Each row below holds a small network's activations on one record, seen along a few directions.
After each row come some of the record's fields: U, L, H, D, N, M.
A field that a record lacks is written absent.
Other fields move the rows too, some of them a lot.
Random noise pushes rows far along 15 fixed directions. That doesn't count. These rows show it; they differ only by the noise:
  -4 -461 -329 -100  101 -114   33  -91  131  295   84   64 -199   91   54 -596 -217 -295 -260   43  284  -97   52   63   54  -72  -86  216    8  -95  -78 -115    2  100   -8  -38  111
-146  200   98   77  238  114 -285  -64 -186  -98 -322  133 -133  412  321   68  402  202 -115  224 -103  325 -493 -161  -50 -139 -230  -98   42 -299  -28  459 -135   95 -119  211 -307
-143  274    4 -274  505  -92  105 -101  -25  222 -208  172  -33 -217 -176   -8  138  378 -156 -119  -15 -325  239  -34 -293  -82 -227  148  -46 -147  447 -163   51   11  -37  266 -132
 180  151  164   41  -60 -225   43 -207   -4   92    0   68   26  -14 -226 -592   35  192   72   23  207 -294  177  198  232 -307    4 -288 -398  200  231  -97   87   82  132 -543   27
-171  120  116 -261 -170  -38   65   16  -94  329   32  313 -496  -43 -162  220  -16 -172 -346  203   86   26  290 -111  104 -234   55  200 -271 -287  138 -284 -184  106  -44 -225 -485
 179 -375 -305 -246 -293 -133 -132   10 -434   85  283   25  189 -240   32  227  270  133 -197   94  305   24  -22  175 -419  159  173 -284 -185 -399  -48   58 -352  -78 -237   63  -52
  55  172 -321 -119 -172  266  132   16  -56   98  -47  118 -100 -247 -369  453  -85  -63 -189  -60    5  112  254 -253 -372  466  139  104    9 -194  -55 -218 -244   34 -331  330 -100
-283  189 -134 -230  -67  -22  126 -258 -144 -126  -56  104  301  119 -451   67 -206 -105 -156 -100  -21   68  -24 -544 -137   88  -31 -338  434  -28 -197  -15  116  -95  462   12  -29
 101  -84  -60  -28  202  156  -33  142   87  283   39 -290  527  200 -442  289  343   32 -493  250 -192  -80 -213  193 -357  -13  290 -121  315  -54 -210  248 -299 -495 -105    4 -337
  18 -441 -495 -250  -67 -202   36   99  223  225  363  -15 -216  -88  112 -217  233 -230   89  279   21  166  -30   47  -79 -103   -3  386  230 -321 -385  -52  -76    4 -214  -76  -22
 -62  -39 -187  -61 -139   25 -266   11 -131  -93  -85  -49  308  -35 -143 -205 -276   86 -204   34  -67   64  -12   96 -116  133 -122 -199  -23  178 -134  178  101 -290  221 -181  170
-333  -14   38   51   91  -54   -5  289   62  -88    6 -198  221 -117  -72  133  193  137  182   21 -295   23 -299 -107   56  147 -159  153  197  200 -212   26  153 -219  242  115  -85
 -39 -266  210  299   13 -162  287  250  261   83   51 -160  -39  352 -111 -146 -129 -371   -9 -214  120 -178  -63 -112  209 -172   90  -70   54  174   50 -177  -77  136  294  -56   26
-147   78  -25  191  313  200 -118  -13  -52  211 -255 -115    0  199   64   79   52  127 -295  143  -37  -44 -151   59  -68  279 -257  210  -69  -88   81   99  -37  -18 -236  374 -209
 305 -176 -169   40   60  394  -31  175  213 -256  -24   45 -148  -21  300 -172   71 -155  237 -386  134  467 -232 -248   76  142  253   -9  239  -77 -221  244 -168  260 -357  356  304
-337  -52  -95 -547   78 -458  -46  125 -204   29  171   81  -94 -247  252  -30  112  269  346 -107  -35   93   13 -244  127 -138 -295  119   12 -449  101 -105  212   28  162 -111  -81
-186   96   52  -31  213 -115  104  -77 -382  310 -131  -68    3   66  -52  197  296  316  -34    1  157 -178 -258 -246   80  360 -134   -5 -290 -424  222 -159 -125  150 -239  273 -456

  33   80    2  120 -186  149  295 -500  125  -97  443  173 -188 -301    6  167  481 -198  190  384  223  -31  189  101  -63 -143  143  210  310  145 -293 -171   68  280 -135  177  -30
<U:u1 L:absent H:absent D:absent N:absent M:m2>
 118  222 -135   87  -57  308  -10  185  302 -587  190  108   85 -509  120  496  420  145  320 -126 -233  296  254   27 -660    4  -33  -16  492  269 -151  205  -21   69 -100  645  420
<U:u2 L:l1 H:h1 D:d1 N:n3 M:m1>
 135 -157  -38 -139 -560  108 -128  166 -279 -267   48  150 -173 -245  184 -106 -351 -126  213 -378  306  399    4 -212  332  205  242 -249 -348  -39  -90  -27  -81  173  -23 -252  226
<U:u2 L:l1 H:h3 D:d2 N:n1 M:m3>
-296 -176  203   48   -1 -152   56  459 -151 -247 -319  344 -254 -221  -63   68  359   84   52 -225 -128   -1 -603 -348 -135 -107   55  -56 -190  231   17  -51 -257   51  418  202 -168
<U:u2 L:l1 H:h3 D:d1 N:n1 M:m1>
  66   -8  -16 -171 -202  173  125 -477 -318 -155  419   30  254 -311   82  175  426   78  231   39  435  129  -70 -140  124  186  239 -231  259 -147 -282   31   56  176 -166  186  -33
<U:u2 L:l2 H:absent D:absent N:absent M:m3>
  61  462  -44 -190  144   30  -20  112  337 -126  -76 -116   13 -212  -20 -181 -101  270  638 -183 -416  201  137 -159  344   58  -94  249  122   67  -50    4  382  -64 -130 -256  177
<U:u3 L:absent H:absent D:absent N:absent M:m1>
-254 -160  186   12  253  -32 -118  -10   15   68   19  -41 -180   61  496 -166 -102  -54    1   50   61  -16  -65  182  308 -170 -268  363    8   21   82   58  251   55   80   65    2
<U:u1 L:absent H:absent D:absent N:absent M:m1>
 233 -224 -461 -115   -6 -388 -126   14  -50  142   81 -300  305  240   24 -389    6  171  156   77    5  -22 -120  159 -136   83 -114 -185  -57 -323  -89  146  -18 -152 -168 -311  158
<U:u2 L:l1 H:h5 D:d2 N:n4 M:m3>
 -12  230   29 -167   82  326 -150 -361 -195   46   -1 -124  331   97  -34  154 -213   61 -210   85    3  115   47  -27  152  234   69  -95  226 -122 -103  182  170 -189 -122   -7  -91
<U:u1 L:absent H:absent D:absent N:absent M:m2>
-150  -25   94  -89  -27  -44    8  333   81   55   12   57  -73 -109 -187  435  378  -15  -84  240 -396   59 -231   -9 -155 -173  180  190  111   20 -184   -5 -214 -271   77  -61 -351
<U:u3 L:absent H:absent D:absent N:absent M:m2>
-266   87   22 -130   94 -183  -52   43 -125 -472 -146  244  -76   35  341  233  152   88  286 -163 -176  259 -279 -354 -320 -249 -226 -118  345 -124   10  244   64  106  358  288  149
<U:u1 L:absent H:absent D:absent N:absent M:m1>
  -3  -27 -354 -185  -20   61 -247  -33   35 -127 -159  217   43 -390 -112 -305 -237  121 -181   68 -156   -2  157  209 -391   41 -175  120   -5  295  -77   95  139 -264  145  -40  332
<U:u2 L:l2 H:absent D:absent N:absent M:m1>
-112  348  579  182  -64  344 -300   99  -30  -82 -110 -103   43  287  125  163 -165    0 -136   89 -192  269  -61   23  594 -120   -6 -140 -122  186   -2  275  148 -111  106 -257 -251
<U:u3 L:absent H:absent D:absent N:absent M:m1>
 -89   55   57 -139  -79 -229  -22  -17 -218   46  130 -255  261  -76   72   36 -284  180  264 -137   31  -98  125   39  264  193 -114  -55 -152 -105  134 -109  272 -106   81 -262   60
<U:u1 L:absent H:absent D:absent N:absent M:m1>
 264  141   -7  339  150  523   36  -95   16 -199 -150 -211  356   50  -89   76    4   90   94 -339   67  111 -240 -233   34  616  175 -266  155  154 -110  189  -41  119 -317  556  203
<U:u3 L:absent H:absent D:absent N:absent M:m1>
-172  316  340  -17  126 -103   89  102 -116  119 -446  180  -60   49 -441    4   93  189 -192   21 -212 -226 -249  -93   35 -231  115  -51 -334  224  220  -97 -123 -192  290 -364 -423
<U:u1 L:absent H:absent D:absent N:absent M:m3>
 344 -160  134  279   23  272 -234  -19   78  -35  -73   99 -110  169   70 -231  385  -49 -217  333  -49  144 -432  306   49 -237  334  -75 -114  174 -227  349 -309  -77 -226 -127 -160
<U:u1 L:absent H:absent D:absent N:absent M:m2>
 -45   69   32   -1  371  131   -5   94  149   -4 -175  -59 -109 -127  313  -87 -202  113  141 -314   -1  -64  131   50   81  112 -216  333   13   53  269  -41  211  101 -153  322  226
<U:u2 L:l1 H:h4 D:d1 N:n4 M:m1>
 107  176  300  584 -186  116   46 -140   18 -108  -64  101 -297  116   92   83  340  -28   61  329   98  -88  -62  227   46  -81  -30   -2 -308  284   58   -8 -134  284 -126   69 -106
<U:u2 L:l2 H:absent D:absent N:absent M:m2>
-237  101  350  -76  221  -76  154 -226 -136  296  -79   67  -96  310 -109  -62  137  -68 -244  112  150 -175 -189 -206  364 -246   45  -22  -25 -173  123 -105   -5   75  163 -151 -493
<U:u2 L:l1 H:h3 D:d1 N:n2 M:m2>
 131  168  165   32  135  257   91 -359   11  288  125  -31  196   55 -346 -119  223   33 -380  155  248 -207  130   74  122  -38  192 -209    0   45   21  -13  -74   28 -151  -29 -296
<U:u2 L:l1 H:h1 D:d1 N:n1 M:m1>
 142    6  220  -68  263   98 -157  271 -107 -132 -374   45  159    1   29 -161  284  315   45 -254 -132  104 -597   -7   37 -164  302 -213 -143  117   62  346 -209 -211    8 -143  -98
<U:u1 L:absent H:absent D:absent N:absent M:m3>
 102   10  211 -209   -3   36 -145   -5  -65 -181   26  346 -147 -159   76   49  278   74 -110   74  -36  140  -45  106 -112 -505  229 -123    0   18   23  178 -166  -63   91 -149 -102
<U:u1 L:absent H:absent D:absent N:absent M:m3>
-109  313 -131 -390 -525 -156 -167  -37 -143 -216  275  225  -33 -149 -142  538   55    9   52  338 -302  380  348 -138 -277 -234  -41 -187  168 -273 -217   67   16 -156  157 -345 -123
<U:u3 L:absent H:absent D:absent N:absent M:m1>
-110   83  432    7 -151  360  253 -234   69  -38  268   37  133  -83 -338  311  -53 -398 -209   37   95  -52  111 -139  342 -124  465  -58  376  354 -238 -160   64  -75  292  -89 -203
<U:u1 L:absent H:absent D:absent N:absent M:m2>
 247  -97  -10  435 -356  -35   83   57  -44  194   53 -257   27  354 -328  263  -77 -216 -106  301  -80 -121 -104   87   51  343  241 -118 -287  -24 -136 -161 -305  -69 -210 -183 -238
<U:u1 L:absent H:absent D:absent N:absent M:m2>
-240  -90 -144   36   87 -195  554   12  -83    0   81  -51   57 -343 -193  380  360   59  366 -247  127 -318 -164 -381 -257  415    3  184  182  -32    1 -451  -29  205   24  585  -53
<U:u2 L:l1 H:h4 D:d1 N:n5 M:m3>
-293  202 -266  -37   77 -160 -113  158  -38 -385 -434  116   62  124 -116  128 -320  105  133 -150 -499  197 -212 -411 -422  167 -348  -33  249   60  -72  129  115 -190  406  189  217
<U:u1 L:absent H:absent D:absent N:absent M:m3>
-267  343 -210 -381  220  -66   43  364  254 -142 -260  174 -209 -529 -140   21  344  345  489  -41 -579  224 -184 -272 -126  -46 -123  542  175   78 -162  -40  152 -211   12  -26  -95
<U:u2 L:l1 H:h2 D:d2 N:n2 M:m3>
 -83   77 -563   11 -585 -477  236 -444 -153  133  256   -7  -24  -25 -411  -67   35  -94  231  533   57 -155  175  -96 -218  254 -228   -2  -70 -154 -339 -355   89   81   44 -363  -73
<U:u2 L:l1 H:h2 D:d1 N:n2 M:m1>
 106  206   18 -392 -116  -24 -262 -219 -151 -526  -93  436  246 -151 -221 -272  222  208   47   26 -224  303 -298 -195 -209 -524  246 -595  293  180 -279  451   13 -274  487 -436  106
<U:u1 L:absent H:absent D:absent N:absent M:m1>
 132 -175  166  -96   40   39  163 -111  -19   86  170  127 -117 -165  118  -56  -96 -119  -92 -246  397 -180  298  109  122 -165  194   -9 -103  -10  268 -203  -37  217  -61   75  107
<U:u3 L:absent H:absent D:absent N:absent M:m3>
 -88  -12   65 -141 -259 -273   43 -170 -363    8  114  133 -276    0  282  -41 -269   -6  191 -197  387   15  244 -206  279   63 -165 -153 -342 -379  293 -248   89  389   23  -85   38
<U:u2 L:l1 H:h3 D:d2 N:n1 M:m2>
 -40  -76 -323  171 -235 -134 -242 -333 -100 -227   80  -18  161  245   95 -316   20  -25   60  414  -69  166 -185   52 -122   44 -289 -221  166   58 -386  285  163  -38  161 -102  222
<U:u3 L:absent H:absent D:absent N:absent M:m2>
  65  185  -39 -363  -53  366  -78  -39  275  -98   -2  296    6 -335 -404 -304  -60 -115 -221    9 -139  240  168  -41   62 -333  325   30  285  365 -305  114   63 -267  165 -371   24
<U:u2 L:l1 H:h5 D:d1 N:n1 M:m3>
 411  403 -183  362 -275  358   48 -606  280 -446 -112  323  -95  333 -193  -81 -189 -383 -148  195   55  214  370   43 -548 -288  123 -361  413  309 -184  270  -78  218   11   16  459
<U:u1 L:absent H:absent D:absent N:absent M:m2>
-123 -136   54  -10  -81  298 -295  -18 -130   69   -2 -132  195  -15   73   50 -224  -84 -357  237  -60  112 -119  268  193  157   47  145   -8  194 -238  176   92 -341   15 -136 -108
<U:u1 L:absent H:absent D:absent N:absent M:m3>
  83  -14  -19  106  142  -30  -33  128  106  -21 -185  116 -270   -6  142 -228 -102   73   97 -179  -33  -26   21  -44    6   27 -153   73 -236   10  222  -45  -13  208  -99  165  158
<U:u3 L:absent H:absent D:absent N:absent M:m1>
  25   81  -35  -26 -476  -96 -281 -131 -438 -370  363  -46  108 -185  479  408  647  350  545  394   25  424 -277   94   21   90  -73 -212  -44 -307 -324  327   12   60 -240  -65  -90
<U:u2 L:l2 H:absent D:absent N:absent M:m3>
  29  -12  132  243  -13   67 -176  422 -291 -215 -247 -151 -198  186  534  489 -183  155  335 -389 -102  330 -315 -275  153  544  -99  -22 -332 -379  227   75 -164  228 -333  455   35
<U:u1 L:absent H:absent D:absent N:absent M:m2>
-202 -268   95   21  -66 -182 -105  194 -233  -44   78 -149   -4 -246  368  -95  192  212  358   44   14  -10 -396  142  368  161 -113  216 -293   89  -94  -21  144  -43   23  -93  -57
<U:u1 L:absent H:absent D:absent N:absent M:m3>

Here are new rows. What are their fields?
 -87 -163  -63  289 -326 -170  272 -507 -468   21   48  203  -42 -258 -252  -45   73   -6 -105  166  455 -513  -38   22 -185  391  -33 -170 -412  238   58 -434  -75  269  139  211   -7
<U:u1 L:absent H:absent D:absent N:absent M:m2>
 103  -43  -12  146 -153  -49  -95  -19 -177   41  164 -260  265 -118   28  133  181  230  141  202  -10 -111  -75  292   49  271   16  -53 -214   25  -54   20   16 -133 -194  -62  -29
<U:u3 L:absent H:absent D:absent N:absent M:m2>
-307   82 -107   66 -189 -137 -222 -490 -499 -158   82  189 -150 -244  388  -82  518  377  295  543  119   72 -376   11  119  223 -453   83 -251  -99 -232   87  237  232  -77  150 -174
<U:u3 L:absent H:absent D:absent N:absent M:m1>
 292  446  177  351 -450  408    6 -171   36   93  115 -268  212  -36 -412  285   75    0  -28  397  -68   -3  211  332  246  260  329  -77 -219  315 -223  -25  -38 -180 -346 -429 -235
<U:u2 L:l1 H:h4 D:d1 N:n2 M:m2>
   4 -127 -325  -65  327 -161  108  -11  239  -34  127 -130  180  -44  180  195 -143   17   37 -145  -43 -189  441  207 -619  -16 -303  199  434 -114  214  -40  149  -21  -39  506  459
<U:u3 L:absent H:absent D:absent N:absent M:m3>
 130  -64  -20  139  203 -113  122  318  291  393 -231  -60 -148 -179 -401 -387   59  127  -81   50 -172 -414  -29  267   34   31   71  346 -461  315  161 -279 -116 -166 -119 -257 -141
<U:u2 L:l2 H:absent D:absent N:absent M:m1>
 416    6 -157  323 -249 -288   30  466  241 -264   57 -343  160  327  -92  251  371   61  652   69 -497  266 -405  -49 -211   30  233 -252   91 -124 -290  219 -297 -129 -188 -250   84
<U:u1 L:absent H:absent D:absent N:absent M:m2>
  10  -19 -179 -225 -157  -21   20  156    8   60    0  101  -90 -162 -217   71 -327  -93 -104 -155  -50   59  280 -130  -96   94   73   19  -92  -73   39 -167  -64  -58   21  -84   67
<U:u3 L:absent H:absent D:absent N:absent M:m3>
  -3 -467  158  162  185  -98  239  226   25  200  189 -237  278 -129 -113   48  131  -56 -178 -227  250 -459  -60  212  -90   71  151  -19  -14  187  167 -208 -119  -54  126  287   17
<U:u2 L:l1 H:h3 D:d1 N:n1 M:m1>
 132 -120  -28  434 -295 -111  -97  195  -84  -34  -93 -247  303   83 -268   29  -37   82  -60  166 -150 -220 -207  288 -165  259   30 -234 -351  354  -73   46 -146 -250   89 -184   59
<U:u3 L:absent H:absent D:absent N:absent M:m1>
-224  406   10  347   50 -242  425 -226   90  -86  -64 -166   -8   57 -129   99  -17  113  557 -101  -33 -303  139 -311   39  323 -421   96   59  105  157 -374  332  348  117  278  102
<U:u2 L:l1 H:h2 D:d1 N:n2 M:m1>
 225   71 -198   -1  366  148  -48 -101  183  177  -76 -134  -65  145  248 -141  142  109   65   29   24   70    5  129  -68   69  -83  253  106 -300   59  172  -15   90 -539  227   33
<U:u2 L:l1 H:h3 D:d1 N:n2 M:m1>
-118  502  -71  192 -515   16 -180 -383 -152   14  262 -298  262   38  -76  485 -286   92   32  583 -136    9  627  384    3  315 -384   48 -103   35 -101  -50  367 -167 -111 -287  -29
<U:u3 L:absent H:absent D:absent N:absent M:m3>
-126  126 -125 -207  195 -115  -60  307  121   -9 -172 -165  299 -178 -310 -159  -39  322  223 -136 -470   -1 -189 -140   48  155  -64   77   69  160 -112   26  192 -388  162 -192   27
<U:u3 L:absent H:absent D:absent N:absent M:m3>
-217  185  109 -151 -169  -95 -208  178 -406   79   99  -43  144 -429  -26  750  -30  415 -167  115 -153 -164  386  250 -284  292 -225   30 -391 -146  321 -166    6 -231  -56  155 -194
<U:u3 L:absent H:absent D:absent N:absent M:m1>
 -77   75 -233 -372  -71  -91   46  -39 -106  169  -21  -70   58 -309 -205 -343 -486  119  206 -278   44  -43  181 -252  373  393  -53  117 -196  -87   26 -310  292  -57    4 -294   90
<U:u2 L:l1 H:h3 D:d1 N:n2 M:m1>
-219  -19  164    9  206  -63  288 -160 -168  313  -35  -88   39  310 -210  272  163 -137 -190   93   78 -186 -313 -304  125   91  140   40  128 -263   -7 -170 -131   28   36  117 -483
<U:u1 L:absent H:absent D:absent N:absent M:m2>
 332  505 -101   75 -215  411   18    1  110  -75  -57  -47  -34 -309 -328  102  160  216  362   -7 -198  242   26 -156  195  472  282   36 -160   98 -223  -63  -59   32 -533  -76  -70
<U:u2 L:l1 H:h5 D:d2 N:n4 M:m2>
 476 -242  158  -29  167 -217  108  184  140  252  154 -236   52   75   71 -548  -46  107  281 -411  264 -223   76  156  487 -122  287 -227 -384 -149  350 -113  -78  159 -248 -364  157
<U:u3 L:absent H:absent D:absent N:absent M:m2>
 194 -157 -178 -122  -12  196  202  200  224   60  116  -95   30 -181 -167   44 -519 -293  -39 -520  147    8  430 -137  -27  283  239   67  159  -14   88 -253  -26   45 -121  188  344
<U:u2 L:l1 H:h3 D:d1 N:n1 M:m2>
